<14>: [143 152 104 150 139 114]
<121>: [103 184  78  52  97 147]
<37>: [136 116 114 131 112 128]
row of <14> -> [143 152 104 150 139 114]
row of <37> -> [136 116 114 131 112 128]
row of <121> -> [103 184  78  52  97 147]

<40>: [145 115 132 126 150]
<44>: [154 102  64  91 124]
<46>: [149 115 132 102 143]
row of <46> -> [149 115 132 102 143]
row of <40> -> [145 115 132 126 150]
row of <44> -> [154 102  64  91 124]

<56>: [144 173 129 160 160 124 160 148 198 112 124 130  75 125 166]
<25>: [144 173 129 160 160 124 160 148 198 112 124 130  75 109 166]
<60>: [165 175 107 154 156 124 147 142 174 129 132 122 104 117 164]
<78>: [165 164 120 158 169 122 139 130 151 122 142 124  88 143 189]
<149>: [169 159 111 155 159 119 126 137 157 123 131 122 104 126 179]
<133>: [177 175 102 151 151 126 139 134 160 131 135 123 116 124 164]
<163>: [171 155 110 162 148 127 117 141 162 115 122 130  99 126 182]
<7>: [165 154 127 142 165 121 130 138 163 126 138 132 111 136 179]
row of <56> -> [144 173 129 160 160 124 160 148 198 112 124 130  75 125 166]
row of <149> -> [169 159 111 155 159 119 126 137 157 123 131 122 104 126 179]
row of <25> -> [144 173 129 160 160 124 160 148 198 112 124 130  75 109 166]

<132>: [147 149 106 150 134 127 109 119 122  93 135 175 131 131 107 111 153 122
 124 132 122 135 160 140 119 149 181 138 118 128 141  94 120 108  93 144
 136 147 134 122 130 168 117 124 132 130 115  65 154 105 131 104 130 117
  88 141 171 105  90]
<136>: [147 149 106 150 134 127 109 119 122  93 135 175 131 131 107 111 153 122
 124 132 122 135 160 140 119 149 181 138 118 128 141  94 120 108  93 144
 136 147 134 122 130 168 117 124 132 130 115 162 116 131 128 121 135 121
  92 103 124 133 171]
<3>: [147 149 106 150 134 127 109 119 122  93 135 175 131 131 107 111 153 122
 124 132 122 135 160 140 119 149 181 138 118 128 141  94 120 108  93 144
 136 147 134 122 135 134  86 162 155 148 132 122 161 155 142 170 131 142
 169  97 139 175 114]
<108>: [120 100 124 140 128 132 134 159 117  93 121 104 116 127  78 139  98  98
 115 124 127 167 147 121 160 113 180 173 117 117  88 137 153 118 136 126
 140 163 151 143 163 120 118 120 196 161 132 138 166 164 128 104 111 126
 107  76 140 117  77]
<73>: [187  98 144  94 182 160 101 150 128 118 137 121 147  71  87  99  96 121
 104 123 116 143 136 124 110 130  96 121 130  96 145 118 121 140 170 138
 121 153 126 141  94 153 145 135 112 125 156  84 129 127 142 144 174 111
 129 131 156 134 126]
<131>: [117  95 119 175 117 142 111 143 150 127 140 126 125 114 112 114  98 171
 104 118 130  97 125 139 160 147 144 127 127 150 102 101 114 105 118  97
 110 178 112  88 142 130 109 164 116 181 136 152 127 147  96  93 178 135
 152 151 116 139 134]
<51>: [106 103 102 116 130 105 107 114 176 144  98 133 133 122 143 105 121 131
 146 123 129 151 129 101 114 133 150 158 104 110 138 111 155 145 131 114
 134 138 136 130 108 137 194 141 102 146 146 106 151 130 125  92 119 147
  83 163 123 145 100]
row of <108> -> [120 100 124 140 128 132 134 159 117  93 121 104 116 127  78 139  98  98
 115 124 127 167 147 121 160 113 180 173 117 117  88 137 153 118 136 126
 140 163 151 143 163 120 118 120 196 161 132 138 166 164 128 104 111 126
 107  76 140 117  77]
row of <73> -> [187  98 144  94 182 160 101 150 128 118 137 121 147  71  87  99  96 121
 104 123 116 143 136 124 110 130  96 121 130  96 145 118 121 140 170 138
 121 153 126 141  94 153 145 135 112 125 156  84 129 127 142 144 174 111
 129 131 156 134 126]

<103>: [142 145  97  84 158 187 134 104 167 131 167 121 121  48 142 169  93 144
  71  89 129 112 170  62  58 111  80 129  84]
<63>: [138 145  97  85 160 189 140 104 167 152 167 121 121  47 142 170  89 144
  71  89 126 112 170  58  57 110  77 126  84]
<96>: [142 145  97  84 158 184 134 105 167 206 167 121 121  49 142 169  96 144
  76  89 132 112 170  67  64 111  85 132  84]
<128>: [142 145  97  84 158 187 134 104 167  48 167 121 121  48 142 169  93 144
  71  89 129 112 170  62  58 111  80 129  84]
<112>: [142 145  97  84 158 187 134 104 167 169 167 121 121  48 142 169  93 144
  71  89 129 112 170  62  58 111  80 129  84]
row of <112> -> [142 145  97  84 158 187 134 104 167 169 167 121 121  48 142 169  93 144
  71  89 129 112 170  62  58 111  80 129  84]
row of <103> -> [142 145  97  84 158 187 134 104 167 131 167 121 121  48 142 169  93 144
  71  89 129 112 170  62  58 111  80 129  84]
row of <128> -> [142 145  97  84 158 187 134 104 167  48 167 121 121  48 142 169  93 144
  71  89 129 112 170  62  58 111  80 129  84]
row of <96> -> [142 145  97  84 158 184 134 105 167 206 167 121 121  49 142 169  96 144
  76  89 132 112 170  67  64 111  85 132  84]

<67>: [ 65 161 164 106  95 174  61 119  98  74  76 175 125 155  94 141 152  80
 132]
<88>: [131 117 137 182  84 129 116  75  84  98 141 126 135  82 157 159 102 132
  92]
<12>: [ 84 116 162 125  71 132  77  73  95  79  98 163 142 113  71 153 112 134
 134]
row of <12> -> [ 84 116 162 125  71 132  77  73  95  79  98 163 142 113  71 153 112 134
 134]
row of <67> -> [ 65 161 164 106  95 174  61 119  98  74  76 175 125 155  94 141 152  80
 132]

<139>: [ 89 144 156 132  65 128 139 152  96 120]
<126>: [106 159 115 153 132 104 113 174 123 140]
<157>: [105 122 124 124 112 120 127 130 124 153]
<147>: [122 154  93 121  97 125 112 118 112 156]
<109>: [ 61 124 133 134  60 160 114 121 132 168]
<191>: [125 134 179 163 125 121  93 152 127 187]
<6>: [ 79 158 158 118 129  89 125 162 165 138]
<192>: [142 143 120 109  92  64 113 160  91 175]
<111>: [164 155 122 142  71 107 119 156 152 165]
<11>: [ 89  91 129 140  99 139 132 141 108 140]
<64>: [ 88  98 112 134  76 102 110 129  93 175]
<116>: [ 97  49 150 117 141 156  98 187 116 159]
row of <116> -> [ 97  49 150 117 141 156  98 187 116 159]
row of <191> -> [125 134 179 163 125 121  93 152 127 187]

<55>: [187 143 182 160 156]
<137>: [131 133 123 130 135]
<124>: [131 130 127 129 130]
<68>: [ 60 149 112 127 130]
<36>: [130 126 111 171 119]
row of <124> -> [131 130 127 129 130]
row of <68> -> [ 60 149 112 127 130]
row of <137> -> [131 133 123 130 135]
row of <36> -> [130 126 111 171 119]

<104>: [144 129 129 161 140 135]
<85>: [159 135 132 136 140 139]
<75>: [149 150 131 145 133 130]
<10>: [129 129 129 195 129 128]
<130>: [143 131 131 168 136 131]
<49>: [151 132 131 151 138 135]
row of <130> -> [143 131 131 168 136 131]
row of <85> -> [159 135 132 136 140 139]
row of <10> -> [129 129 129 195 129 128]
row of <49> -> [151 132 131 151 138 135]

<70>: [141 157 141 141 135 153 149 200 144 149 140 147 137 164 187]
<89>: [142 144 151 141 135 142 142 143 144 142 143 139 146 140 138]
<34>: [142 147 140 141 135 142 149 156 140 142 147 142 137 140 138]
<148>: [148 152 141 141 135 147 149 161 141 142 153 164 137 140 138]
<141>: [147 152 141 141 135 142 149 154 139 142 166 153 137 140 138]
<26>: [142 144 143 141 135 142 145 143 144 142 143 139 145 140 138]
<97>: [155 152 165 141 135 159 140 154 144 142 143 147 138 140 138]
<168>: [140 143 141 141 148 141 149 143 144 142 142 141 141 152 185]
<177>: [142 152 141 141 135 139 149 154 144 142 143 147 137 140 154]
<2>: [142 152 142 141 147 142 149 150 148 142 140 150 137 151 213]
row of <97> -> [155 152 165 141 135 159 140 154 144 142 143 147 138 140 138]
row of <141> -> [147 152 141 141 135 142 149 154 139 142 166 153 137 140 138]

<93>: [117 131 140  94 135]
<53>: [132 103  91  81 104]
<29>: [117 131 140 119 134]
row of <29> -> [117 131 140 119 134]
row of <93> -> [117 131 140  94 135]
row of <53> -> [132 103  91  81 104]

<58>: [ 87 120 138 100 124 146  91 117  87 128  92 102 146 174 127 130 117 142
 152 130 131 145  89 135 155  90 167 157 158]
<38>: [132 115  88 103 113 111 133 108 112  81 137 101 131 170 152  80 124 124
 120 161 114 162 106 116 122 127 194 129 124]
<81>: [139 147 103 161 106 116 173 134 125 116 130 178 104 112 121 132 177 125
 126  94 130 122 186 141 123 178  82  95 105]
<105>: [ 94 123 129  97 137 129 102 102  95 120  97 107 140 171 127 122 122 138
 152 134 126 137  86 138 153  97 172 145 150]
row of <58> -> [ 87 120 138 100 124 146  91 117  87 128  92 102 146 174 127 130 117 142
 152 130 131 145  89 135 155  90 167 157 158]
row of <105> -> [ 94 123 129  97 137 129 102 102  95 120  97 107 140 171 127 122 122 138
 152 134 126 137  86 138 153  97 172 145 150]
row of <38> -> [132 115  88 103 113 111 133 108 112  81 137 101 131 170 152  80 124 124
 120 161 114 162 106 116 122 127 194 129 124]
row of <81> -> [139 147 103 161 106 116 173 134 125 116 130 178 104 112 121 132 177 125
 126  94 130 122 186 141 123 178  82  95 105]

<99>: [ 71 111  80 125  90 120 165 100 118 138 113 124 153 125 126 135 143  98
 122 127 160 129 163 121 121 137 139 127 170 164 120 106 129 163 106 127
 134 134]
<125>: [145 157 126 136 133 113 122 159  87 107  76 103 149 110 117 121 111 117
 117 112  96 137 113 100 141 145 110 147 119 114 126  95 120  89 124 143
 134  95]
<19>: [127 150  87 125 155 136  89 171  77 138  63  63 153 125 121 135 121 117
 133 137 118 107 119  93 137 105 182  87  88 106 138 116  90 126 112 139
 105 121]
<77>: [ 99 130 133  97 165 143 154  77 160 168 164 154 135 140 123 121 198 104
 101 107 153 107 138 142 113 145 139 127 139 135 102 169 134 126 142 139
 144 147]
row of <99> -> [ 71 111  80 125  90 120 165 100 118 138 113 124 153 125 126 135 143  98
 122 127 160 129 163 121 121 137 139 127 170 164 120 106 129 163 106 127
 134 134]
row of <19> -> [127 150  87 125 155 136  89 171  77 138  63  63 153 125 121 135 121 117
 133 137 118 107 119  93 137 105 182  87  88 106 138 116  90 126 112 139
 105 121]
row of <77> -> [ 99 130 133  97 165 143 154  77 160 168 164 154 135 140 123 121 198 104
 101 107 153 107 138 142 113 145 139 127 139 135 102 169 134 126 142 139
 144 147]
row of <125> -> [145 157 126 136 133 113 122 159  87 107  76 103 149 110 117 121 111 117
 117 112  96 137 113 100 141 145 110 147 119 114 126  95 120  89 124 143
 134  95]

<144>: [154 110 123 128 164 175 119  89 133 155 138 143  85  84 118 139 138 106
  99 147 102 150 168  87  74  75  82 140  84 135 142 169 101 116  86 162
 138 160 113 148 137 102]
<66>: [138 164  80 137 165 138 150 134 136 180 121 117  97 114 133 119 131 138
 143 138 160 186 139 155 127 102 112 114 178 150 157  99  98 154 109 132
 141 178 152 148 150 108]
<143>: [108 167 164 147 136 111 116 122 170  97 115 158 142 146 112 120 115  92
 138 147 123  65 121 153 144 167 119 161 155 126  92  59 112 116 164 130
 111 143 153 112 154 127]
<98>: [145 128  64 154 182 131 146 150 101 153  91 127  95 166 116 122  80 109
 147 108 120 170 120 146 104 121 135 161 149  83 118 146 145 130 107  96
 155 141  95 144 146  95]
<27>: [138 164  80 137 165 138 150 134 136 180 121 117  97 114 133 119 131 138
 143 138 160 186 139 155 127 113  83 156 131  94 119 103 112 109 127 102
 114 146  51 143 141 142]
row of <144> -> [154 110 123 128 164 175 119  89 133 155 138 143  85  84 118 139 138 106
  99 147 102 150 168  87  74  75  82 140  84 135 142 169 101 116  86 162
 138 160 113 148 137 102]
row of <66> -> [138 164  80 137 165 138 150 134 136 180 121 117  97 114 133 119 131 138
 143 138 160 186 139 155 127 102 112 114 178 150 157  99  98 154 109 132
 141 178 152 148 150 108]

<18>: [117 127 162  61 129  85 135 132 106]
<30>: [129 127 133 166 138 119 123 125 145]
<69>: [ 95 102  95 132 114 160 115 158  85]
<9>: [158 117 130 156 142 128 133 141 135]
<127>: [138 144 135 122 103 102 139 142 136]
row of <30> -> [129 127 133 166 138 119 123 125 145]
row of <69> -> [ 95 102  95 132 114 160 115 158  85]
row of <127> -> [138 144 135 122 103 102 139 142 136]

<152>: [155 165  54 145 142 125 188 117 119 122]
<160>: [149 196 148 130  53 119 111  92 152 158]
<17>: [122 110 131 127 115 119 132 114 119 128]
<166>: [140 153 110  97 161 126  63  87  67 131]
<151>: [123 139 126  47 103 127 155 155 114 109]
<76>: [123 140 126  46 103 128 155 156 114 109]
<142>: [141 152 110  97 160 133  63  87  67 131]
<184>: [133 121 123 108 140 131  89 161 173 142]
<165>: [141 122 133 123 133 119 137 133 121 158]
row of <166> -> [140 153 110  97 161 126  63  87  67 131]
row of <160> -> [149 196 148 130  53 119 111  92 152 158]
row of <76> -> [123 140 126  46 103 128 155 156 114 109]
row of <151> -> [123 139 126  47 103 127 155 155 114 109]

<145>: [ 91 114 111 168 159 166 109 105]
<117>: [125 170 107 136 114 116 207  98]
<79>: [126 119 162 101 139  64 149 105]
<59>: [ 84 147 107 120 114 122 161 142]
<39>: [133 171 160 116 155 146 138  90]
<197>: [ 84 147 107 120 146 134 113 177]
<188>: [162 166 106 109  93  97 133 139]
<153>: [126 119 138 101 139  64 149 105]
<155>: [195 133 170  88 180 130 125 113]
<101>: [136 153 145 136  79 164 154  77]
<211>: [ 84 147 107 120 114 122 100 136]
<87>: [ 90 149 154 138 141 137  98 134]
row of <211> -> [ 84 147 107 120 114 122 100 136]
row of <39> -> [133 171 160 116 155 146 138  90]
row of <153> -> [126 119 138 101 139  64 149 105]
row of <101> -> [136 153 145 136  79 164 154  77]
row of <87> -> [ 90 149 154 138 141 137  98 134]

<5>: [107 102 139 137 123 140 144 142 100  76 116]
<164>: [ 84 131 142 190 151 127 105  87 149 128 148]
<154>: [100 119 118 150 119 148 127 181  95  88 129]
<190>: [148  99  61 110 106 145 198 105 159 161  99]
<193>: [ 83 138 120 117 113 136 133 171 117 104 138]
<180>: [144 146 154  68 108 108  85 147  93 138 114]
<187>: [138 125 123 141 117 114 111 150 106 140 136]
<208>: [125 144 131 140 126 173 147 145  78  68 157]
<194>: [110 125 144 170 156 120 104  97 152 144 138]
<95>: [141 116  75 129 107 133 170 103 136 142 126]
<35>: [129 125 144  76 119 105  97 135  92 150  99]
<13>: [109 141 123 147 134 162 120 158 104 101 119]
row of <35> -> [129 125 144  76 119 105  97 135  92 150  99]
row of <187> -> [138 125 123 141 117 114 111 150 106 140 136]
row of <193> -> [ 83 138 120 117 113 136 133 171 117 104 138]
row of <190> -> [148  99  61 110 106 145 198 105 159 161  99]

<92>: [151 120  97 154 120]
<83>: [129 130 115 140 103]
<23>: [157 112  98 153 121]
<15>: [157 112 183 136 132]
<134>: [135  95 206 122 134]
<115>: [162  99 176 141 131]
row of <23> -> [157 112  98 153 121]

<94>: [162 166 107 129 135 137 176  74 158 122 186  99 122 133 199 127 126 113
 144 110 211 209 129 141 173 134]
<106>: [181  56 111 103 116 116  61 150 115 103 145 100  99  58 162 150 128 176
 105 156 162 169 154 156 129 141]
<28>: [172  85  99 109 148 136  88 156  91 128 158 140 151 116 126 134 126 121
 102 161 164 157 161 161 139 159]
<61>: [182  94  74 118 129 120  71 160 115 109 145 126 134 117 158 125 143 156
 133 149 183 177 175 137 146 162]
row of <94> -> [162 166 107 129 135 137 176  74 158 122 186  99 122 133 199 127 126 113
 144 110 211 209 129 141 173 134]
row of <28> -> [172  85  99 109 148 136  88 156  91 128 158 140 151 116 126 134 126 121
 102 161 164 157 161 161 139 159]
row of <106> -> [181  56 111 103 116 116  61 150 115 103 145 100  99  58 162 150 128 176
 105 156 162 169 154 156 129 141]
row of <61> -> [182  94  74 118 129 120  71 160 115 109 145 126 134 117 158 125 143 156
 133 149 183 177 175 137 146 162]

<20>: [127 148 127  90 131 122 127 100]
<198>: [127  78 126  90 110 124 127 125]
<32>: [127 149 127  90 132 122 127 100]
<135>: [129  85 131  90 130 123 126 117]
<107>: [126 133 127  90 106 125 128 147]
<82>: [126 200 128  90 127 123 128 121]
<159>: [126 185 127  90 143 128 131 129]
<169>: [130  75 129  90 112 128 125 127]
<57>: [126 123 129  90 138 125 131 148]
<114>: [129 145 129  90 135 126 126 100]
row of <107> -> [126 133 127  90 106 125 128 147]
row of <169> -> [130  75 129  90 112 128 125 127]
row of <20> -> [127 148 127  90 131 122 127 100]
row of <32> -> [127 149 127  90 132 122 127 100]

<156>: [125 109 158 132 109 124 100  97 104  94 165 152 133 154 101 126 166 137
  78 130  93 161 150  97  88 131 157  96]
<62>: [144 158 157 133 114 135 107 120 109 114  62 140 123  64 181 125  72 103
 194 102 108 136  87 114 201 110  70 176]
<24>: [117 109 170 127 100 137 100  94  99  94 146 163 137 153  97 126 142 129
 119 124  99 156 136 101 111 100 137 102]
<8>: [131 112 163 133 106 131  87  90  85  85 141 166 118 160 111 124 138 136
 108 135  80 137 147  74 103 120 150 112]
<122>: [135 147  99 128 150 122 191 170 177 193 108  93 135 115 153 138 115 116
 160 119 182  89 114 188 160 134 111 154]
<158>: [140 153 134 122 109 128 115 110 111 111  84 136 145  94 165 140  86 116
 182 111 123 115 100 118 189 112 108 160]
<22>: [118 110 151 129 127 119  98 114 101 100 132 159 112 109 110 123 152 139
  99 130  92 142 143 100 103 130 123 111]
<91>: [103 104 111 124 145 123 142 144 151 144 182 119 134 183  86 135 184 146
  82 139 154 117 170 150  83 133 181  91]
row of <22> -> [118 110 151 129 127 119  98 114 101 100 132 159 112 109 110 123 152 139
  99 130  92 142 143 100 103 130 123 111]
row of <91> -> [103 104 111 124 145 123 142 144 151 144 182 119 134 183  86 135 184 146
  82 139 154 117 170 150  83 133 181  91]
row of <62> -> [144 158 157 133 114 135 107 120 109 114  62 140 123  64 181 125  72 103
 194 102 108 136  87 114 201 110  70 176]
row of <24> -> [117 109 170 127 100 137 100  94  99  94 146 163 137 153  97 126 142 129
 119 124  99 156 136 101 111 100 137 102]

<54>: [185 145  77 183  86 180  95  83 177  82 108 134 161 183  97 184  86 137
  90 139]
<123>: [157  83 138 159 150 163 151 145 159 151 130  69 140 165 155 162 146  59
 148  69]
<47>: [ 62 146 121  67 145  70 170 148  71 159  89 124  81  73 174  68 144 121
 147 120]
<31>: [ 61 118 182  62 170  61 159 172  67 175 150 136  90  60 155  60 170 136
 167 132]
<71>: [ 51 205  73  57  96  54 127  99  58 103  67 191  82  56 127  56  96 201
  99 191]
<100>: [100 158  87 107 105 103 120 103 107 106  92 149 115 105 123 107 103 154
 105 151]
<118>: [129  93 173 127 161 129 148 162 129 162 158 101 128 128 147 127 162  96
 160  99]
row of <118> -> [129  93 173 127 161 129 148 162 129 162 158 101 128 128 147 127 162  96
 160  99]
row of <31> -> [ 61 118 182  62 170  61 159 172  67 175 150 136  90  60 155  60 170 136
 167 132]
row of <47> -> [ 62 146 121  67 145  70 170 148  71 159  89 124  81  73 174  68 144 121
 147 120]
row of <100> -> [100 158  87 107 105 103 120 103 107 106  92 149 115 105 123 107 103 154
 105 151]
row of <54> -> [185 145  77 183  86 180  95  83 177  82 108 134 161 183  97 184  86 137
  90 139]

